Each row below is a small network's average activation on inputs in which a field has the value named, seen along a few directions.
Values that are neighbours, or in one group, have similar rows; names and order tell nothing.

Other fields vary at random and push rows far along two fixed directions, the same in every table; ignore that.

Field Mig:
c14: [  9 -41 -14 -30 -31  35 -11   2  21  19  10 -49  26 -16 -36   8]
c2: [ 24 -35 -14 -20 -47  29 -19  -1   1  -4 -11   1  12  -9   1 -13]
c12: [-20 -21  -9 -39 -53   8   5 -75 -66 -19  17  37  -6   5  72 -69]
c11: [-19  10  16 -18 -28   2  -5 -54 -59 -18  13  16 -10   1  31 -49]
c17: [ -5   0  13   5  11  11   8  18  25  17  20 -16  10 -11  -4 -10]
c9: [-46  15   7  -1  25 -26  40 -40 -54 -13   3  45 -35  17  57  -9]
c15: [-17  11  14  -4  16 -13  19 -16  -4  21  18  14 -12  -1  23  -9]
c3: [-11  46   8  39  93 -45  39  14  38  37   5  38 -20   9  17  54]
c7: [  0  27  10  19   4 -26  -6   8  -9   0 -10  19 -15  -2  -3  -1]
c16: [ 10 -33 -23   2   6  27  -5  31  54 -16  -8 -42  28   4 -32  22]
c5: [ 44 -39 -26  -2 -28  34 -25  38  49  13 -13 -35  22 -12 -46  37]
c10: [ -1  57  25  43  91 -43  24  37  40  29   8   0 -18   4 -38  61]
c13: [ -5  38  20  31  57 -35  27  19  10  12  -5  58 -23   2  33  12]
c6: [ 23   6   5  18  -9  11 -32  52  37  -1 -10 -36  21 -19 -54  -2]
c1: [ 18 -37 -15  -9 -28  25 -17  25  14 -25 -20 -15  21   5 -10  14]
c8: [ 31 -15 -18  -3 -41  13 -38  24  13  -4 -11 -40  10  -9 -56  14]
c19: [-29  25   7   1  -7 -32   4 -28 -66 -26 -15  44 -24  24  42 -15]
c4: [-12  26  12  24  52 -15  13  21   1  -7  -6 -18  -5  16 -18  25]
c20: [ -5   6  10 -11 -19   1  -6 -30 -27  -5   9  -6  -5  -1  -2 -21]
c18: [  9 -46 -27 -44 -63  40 -15 -43 -17 -10   9 -15  24  -5  24 -47]
Each value of Mig is a pair of two hidden parts, and every pair occurs once (5 first parts, 4 second parts).
c14 and c17 share the first part; c14 and c8 share the second. Which value has the first part of c8 and the second part of c17?
> c6
c5 and c13 share the first part; c5 and c3 share the second. Which value has the first part of c3 and the second part of c13?
> c12
c9 and c15 share the first part; c9 and c16 share the second. Which value has the first part of c16 and the second part of c15?
> c18

Field Zise:
b1: [ 22 -14 -17  -1 -15  15 -16  19  17 -10 -12 -10  16  -2 -16   1]
b14: [ 16  12   5   3 -17  -3 -23   5   2  -1  -1  -1   0  -9 -18  -5]
b15: [  5   3  -5  12  20 -11  10  18  22  19   1   7  -7  -3  -2  31]
b18: [  7  -3   5  -2  -1  19  -3   6  20  17  16 -27  13 -16 -27 -13]
b11: [ -1 -16  -5 -14 -30  10 -14  -8 -26 -20 -13 -13   3   4 -11  -4]
b17: [-20  16  11  -8 -15  -6  -1 -33 -45  -5  10   5  -8   0  17 -38]
b3: [-19  -9  -5 -23 -21   1   2 -39 -44 -19   7  -1  -5   7  18 -23]
b6: [-11 -10  -3  -4  -5  10  -1  -9  -3 -11   3  -8  11   3   9 -16]
b16: [ -2  25  14  12  13 -25   8  -3  -1  18   7  31 -22 -10   8  -4]
b13: [-12  42  20  39  98 -35  45  27  49  32  10  22 -15  10   8  50]
b8: [ -1  38  29  21  19 -21  -2  19  -1  10   1   1  -6  -2 -15   5]
b20: [  6 -11 -14 -14 -36   2 -19 -24 -33 -15 -12   6  -5   4   5  -4]
b5: [-12   7   4  -4  24 -12  21 -20  -7  10  14  13 -11   6  19   9]
b7: [  1   0   4  15  12   2   1  31  12 -11  -9  -2   4   4 -10   9]
b10: [  0 -18  -1 -10   0  18   9  -8  18   6   8  -6  15  -5  15  -7]
b12: [  9 -15 -11  -6  -7  10  -1   8  17  11  -1   1   5  -4   2   9]
b4: [ 33 -43 -20  -5 -20  39 -20  48  65  13  -7 -45  42 -17 -40  10]
b2: [-34  17   6  -6  13 -25  21 -41 -44 -16   6  29 -26  18  42 -17]
b9: [  9 -13 -17  -9 -27   5  -9 -15 -21 -16 -14  12  -4  10  13  -4]
b19: [  5  -6   1   5  -4   7  -7  20   2 -13 -13 -15   2   0 -17  12]
Each value of Zise is a pair of two hidden parts, and every pair occurs once (5 first parts, 4 second parts).
b15 and b4 share the first part; b15 and b3 share the second. Which value has the first part of b3 and the second part of b4?
> b6
b11 and b8 share the first part; b11 and b20 share the second. Which value has the first part of b20 and the second part of b8?
> b14
b1 and b9 share the first part; b1 and b10 share the second. Which value has the first part of b10 and the second part of b9?
> b13
